A small network was trained on invented records. Each row is its activation on one of them, seen along a few directions.
After each row come some of the record's fields: Risek, Lusi, Sofu, Semoz, Zib.
A field that a record lacks is written absent.
The largest differences between rows may come from other fields.
In the rows, 500 means zero.
Strong random noise was added to every row along 2 fixed directions; ignore it. To show where, here is one row again and again, with new noise each time:
487	439	618	591	535	536	562	520	468	513	365	403	498	571	438	455	558	517	434	365	597
522	683	590	367	598	395	648	451	479	426	414	376	390	458	532	448	527	367	443	367	475
541	783	601	268	642	321	698	416	474	377	419	334	311	449	566	439	513	307	417	330	434
506	599	577	451	558	460	604	482	485	470	412	415	461	460	504	457	538	417	468	402	509

445	361	617	718	346	595	506	573	619	440	448	427	620	660	441	546	497	739	468	410	733
Risek=f2, Lusi=absent, Sofu=l1, Semoz=p1, Zib=v2
353	434	448	720	314	435	467	509	443	474	495	537	659	333	432	468	431	583	510	414	628
Risek=f2, Lusi=absent, Sofu=absent, Semoz=absent, Zib=absent
355	509	432	585	155	445	522	518	587	462	657	580	733	148	415	478	329	519	731	475	601
Risek=f2, Lusi=absent, Sofu=absent, Semoz=absent, Zib=absent
496	668	523	420	517	503	442	457	441	427	486	521	469	416	562	492	538	360	509	481	456
Risek=f1, Lusi=k1, Sofu=absent, Semoz=absent, Zib=absent
551	451	536	490	834	387	437	515	322	555	399	454	211	788	599	482	604	454	266	481	426
Risek=f2, Lusi=k1, Sofu=absent, Semoz=absent, Zib=absent
417	473	625	448	417	516	589	457	608	485	611	388	503	572	414	456	496	592	582	421	663
Risek=f1, Lusi=k1, Sofu=absent, Semoz=absent, Zib=absent
618	574	515	349	499	555	562	533	536	385	579	442	485	447	623	513	555	484	552	529	473
Risek=f1, Lusi=k1, Sofu=l2, Semoz=p2, Zib=v2
561	530	604	511	469	512	531	468	677	402	642	434	606	410	479	562	503	573	547	499	580
Risek=f1, Lusi=k2, Sofu=l2, Semoz=p1, Zib=v2
520	477	700	551	492	383	620	534	399	304	485	310	332	603	367	454	484	593	372	214	597
Risek=f1, Lusi=k2, Sofu=l2, Semoz=p2, Zib=v2
547	585	607	345	451	388	559	418	522	402	549	324	334	566	477	417	435	401	419	295	507
Risek=f1, Lusi=k1, Sofu=l2, Semoz=p1, Zib=v2
582	590	480	379	552	481	439	480	478	588	566	603	515	437	556	568	470	474	557	739	302
Risek=f2, Lusi=k2, Sofu=l2, Semoz=p2, Zib=v3
551	516	549	384	563	553	525	520	593	494	559	454	538	457	518	476	517	565	483	452	590
Risek=f1, Lusi=k1, Sofu=absent, Semoz=absent, Zib=absent
503	502	549	524	408	562	578	514	541	412	520	462	469	453	466	479	462	572	627	370	514
Risek=f1, Lusi=k1, Sofu=l2, Semoz=p2, Zib=v2
498	357	684	601	561	541	548	509	473	597	401	407	402	718	473	539	520	523	404	439	501
Risek=f2, Lusi=absent, Sofu=absent, Semoz=absent, Zib=absent
495	528	484	488	646	436	433	469	333	484	411	564	251	644	564	506	471	401	382	470	436
Risek=f2, Lusi=k1, Sofu=absent, Semoz=absent, Zib=absent
539	635	505	426	392	410	621	449	460	411	608	480	462	475	422	531	401	415	482	352	486
Risek=f1, Lusi=k2, Sofu=absent, Semoz=absent, Zib=absent
506	483	533	382	622	625	528	433	635	552	639	429	549	457	555	526	523	513	543	667	434
Risek=f1, Lusi=k1, Sofu=l2, Semoz=p1, Zib=v3
523	225	600	582	443	641	396	557	538	649	431	524	506	644	516	452	518	669	444	499	538
Risek=f2, Lusi=k1, Sofu=l1, Semoz=p1, Zib=v2
480	352	559	651	299	427	536	472	420	490	479	420	561	476	393	475	446	681	470	305	709
Risek=f2, Lusi=absent, Sofu=absent, Semoz=absent, Zib=absent
522	655	339	359	423	437	427	499	542	457	580	569	520	303	468	508	516	316	596	551	432
Risek=f1, Lusi=k1, Sofu=l2, Semoz=p2, Zib=v2
495	567	339	551	421	509	309	541	447	649	466	645	535	321	571	457	505	428	559	583	354
Risek=f2, Lusi=k1, Sofu=l1, Semoz=p1, Zib=v2
470	341	433	784	196	505	471	512	477	436	562	595	710	388	430	494	493	574	648	438	583
Risek=f2, Lusi=k2, Sofu=l2, Semoz=p2, Zib=v2
565	474	537	347	555	626	503	512	579	572	611	586	599	459	534	505	510	553	622	646	524
Risek=f1, Lusi=k1, Sofu=absent, Semoz=absent, Zib=absent
486	416	510	459	685	604	395	499	571	598	487	579	499	617	585	524	501	509	403	605	409
Risek=f2, Lusi=k1, Sofu=l1, Semoz=p1, Zib=v3
464	684	481	238	501	435	620	407	608	299	658	471	511	292	644	565	479	336	663	516	357
Risek=f2, Lusi=k1, Sofu=l2, Semoz=p1, Zib=v3
557	624	657	515	596	302	686	372	346	371	365	300	213	800	383	353	469	464	333	164	555
Risek=f1, Lusi=k2, Sofu=absent, Semoz=absent, Zib=absent
585	650	389	267	768	409	448	487	416	594	495	621	358	492	749	532	601	367	475	743	308
Risek=f2, Lusi=k1, Sofu=absent, Semoz=absent, Zib=absent
481	599	504	523	352	344	572	543	469	319	587	523	480	348	416	429	411	462	655	382	538
Risek=f1, Lusi=k2, Sofu=l2, Semoz=p2, Zib=v2
455	424	428	590	556	538	436	426	429	565	423	638	553	525	569	515	530	576	496	535	498
Risek=f2, Lusi=k1, Sofu=absent, Semoz=absent, Zib=absent
559	513	471	612	485	501	468	530	399	564	478	537	584	449	463	466	534	457	560	508	552
Risek=f1, Lusi=k2, Sofu=absent, Semoz=absent, Zib=absent
459	746	460	406	533	455	549	531	485	470	533	540	486	440	518	455	474	376	535	570	412
Risek=f1, Lusi=k2, Sofu=absent, Semoz=absent, Zib=absent
475	734	295	439	447	441	388	514	355	609	512	638	635	234	583	533	485	364	620	701	285
Risek=f1, Lusi=k2, Sofu=l1, Semoz=p2, Zib=absent
416	546	506	527	477	440	540	449	368	448	367	444	447	675	468	453	489	479	490	320	511
Risek=f1, Lusi=k1, Sofu=absent, Semoz=absent, Zib=absent
523	540	502	299	402	670	620	447	684	473	683	529	596	384	506	590	487	522	605	575	557
Risek=f1, Lusi=k1, Sofu=absent, Semoz=absent, Zib=absent
572	505	396	532	482	559	486	572	487	576	502	663	590	472	530	546	436	447	541	612	451
Risek=f2, Lusi=k2, Sofu=absent, Semoz=absent, Zib=absent
475	492	408	596	224	467	436	537	426	561	537	578	663	345	490	493	468	513	614	600	547
Risek=f2, Lusi=k2, Sofu=absent, Semoz=absent, Zib=absent
528	366	539	577	554	653	516	489	672	571	551	542	541	640	513	505	484	591	483	494	598
Risek=f2, Lusi=k1, Sofu=absent, Semoz=absent, Zib=absent
502	345	623	623	606	447	472	534	422	593	362	513	425	800	472	450	529	582	374	464	572
Risek=f2, Lusi=k2, Sofu=absent, Semoz=absent, Zib=absent
507	547	475	486	494	361	535	491	450	417	453	352	400	460	358	497	473	491	412	394	553
Risek=f1, Lusi=k2, Sofu=l2, Semoz=p2, Zib=v2
545	588	561	466	489	344	527	456	460	354	472	386	322	610	424	543	396	480	368	434	495
Risek=f2, Lusi=absent, Sofu=l2, Semoz=p2, Zib=v2
501	547	425	512	473	381	420	473	352	528	506	571	410	541	546	447	464	520	496	538	509
Risek=f2, Lusi=k1, Sofu=absent, Semoz=absent, Zib=absent
432	314	585	705	407	575	539	516	408	457	452	474	528	626	471	442	537	572	523	459	577
Risek=f2, Lusi=k2, Sofu=l1, Semoz=p2, Zib=v3
568	792	443	231	627	314	532	368	457	422	503	536	362	358	587	502	532	392	532	504	271
Risek=f1, Lusi=k1, Sofu=l2, Semoz=p2, Zib=v3
436	352	460	664	408	575	459	516	569	653	517	627	717	456	492	581	612	623	540	609	588
Risek=f2, Lusi=absent, Sofu=absent, Semoz=absent, Zib=absent
508	333	517	658	532	512	489	538	423	542	497	480	633	540	448	494	559	498	476	438	597
Risek=f1, Lusi=k2, Sofu=absent, Semoz=absent, Zib=absent

Here are new rows. What are their fields?
416	212	651	564	485	829	457	576	689	587	552	467	711	679	482	576	590	736	553	599	635
Risek=f1, Lusi=k1, Sofu=l1, Semoz=p1, Zib=v3
418	541	395	616	437	425	414	541	332	475	528	570	578	485	518	450	487	392	477	607	476
Risek=f2, Lusi=k2, Sofu=absent, Semoz=absent, Zib=absent
485	734	468	464	393	469	499	447	511	418	539	483	526	397	523	432	453	413	602	406	509
Risek=f1, Lusi=k1, Sofu=absent, Semoz=absent, Zib=absent
555	296	626	630	468	648	530	494	510	507	447	482	618	585	415	491	531	609	418	434	734
Risek=f1, Lusi=k2, Sofu=absent, Semoz=absent, Zib=absent
636	501	503	321	751	565	502	504	575	584	506	411	470	603	570	567	606	515	503	633	423
Risek=f1, Lusi=k1, Sofu=l2, Semoz=p2, Zib=v3
538	549	323	543	551	445	411	597	386	504	428	683	501	420	505	516	540	473	460	640	360
Risek=f2, Lusi=k2, Sofu=l2, Semoz=p2, Zib=v2
460	488	583	493	522	520	473	484	463	437	405	533	503	580	468	436	556	462	433	463	566
Risek=f1, Lusi=k1, Sofu=absent, Semoz=absent, Zib=absent
582	578	619	318	670	432	618	382	468	347	436	358	325	623	556	426	547	413	289	358	538
Risek=f1, Lusi=k1, Sofu=absent, Semoz=absent, Zib=absent
622	526	565	391	663	394	525	441	456	453	438	356	278	662	463	402	540	451	282	296	500
Risek=f1, Lusi=k1, Sofu=l2, Semoz=p2, Zib=v2
431	510	453	572	522	449	396	540	350	501	517	542	466	619	443	483	477	510	439	420	511
Risek=f1, Lusi=k1, Sofu=absent, Semoz=absent, Zib=absent
534	722	466	259	538	366	560	452	603	377	605	432	372	362	477	523	461	336	605	538	438
Risek=f1, Lusi=k1, Sofu=l2, Semoz=p2, Zib=v2
528	388	546	366	570	677	556	537	631	602	576	535	527	557	528	638	519	570	537	560	536
Risek=f2, Lusi=k1, Sofu=absent, Semoz=absent, Zib=absent
438	196	492	679	583	659	435	570	400	606	309	522	466	707	495	564	547	647	387	480	631
Risek=f2, Lusi=k1, Sofu=absent, Semoz=absent, Zib=absent
555	631	518	392	375	421	648	390	553	402	602	439	518	236	563	510	336	427	534	403	522
Risek=f2, Lusi=absent, Sofu=absent, Semoz=absent, Zib=absent
545	751	569	307	575	441	622	354	493	382	466	411	303	541	491	502	534	457	406	327	486
Risek=f1, Lusi=k1, Sofu=absent, Semoz=absent, Zib=absent
554	612	523	412	598	455	529	491	374	430	534	389	355	555	459	478	502	453	442	340	511
Risek=f1, Lusi=k1, Sofu=absent, Semoz=absent, Zib=absent
361	468	494	625	408	379	517	473	336	412	492	505	505	610	398	436	430	502	398	416	537
Risek=f2, Lusi=k2, Sofu=absent, Semoz=absent, Zib=absent
504	528	328	505	570	618	443	520	490	571	587	647	550	435	544	541	534	495	522	666	449
Risek=f1, Lusi=k1, Sofu=absent, Semoz=absent, Zib=absent
523	302	322	666	512	682	273	583	466	681	550	767	739	327	504	501	546	526	683	793	389
Risek=f1, Lusi=k1, Sofu=l2, Semoz=p2, Zib=v3
469	548	539	376	455	480	663	494	623	319	591	442	397	413	498	516	425	569	571	376	561
Risek=f2, Lusi=k1, Sofu=l2, Semoz=p2, Zib=v2
502	335	539	509	505	597	503	546	691	603	507	557	560	516	522	547	548	547	583	520	646
Risek=f2, Lusi=k1, Sofu=absent, Semoz=absent, Zib=absent
457	453	587	616	492	516	439	589	408	528	421	518	471	532	452	440	404	564	484	455	535
Risek=f2, Lusi=k2, Sofu=absent, Semoz=absent, Zib=absent
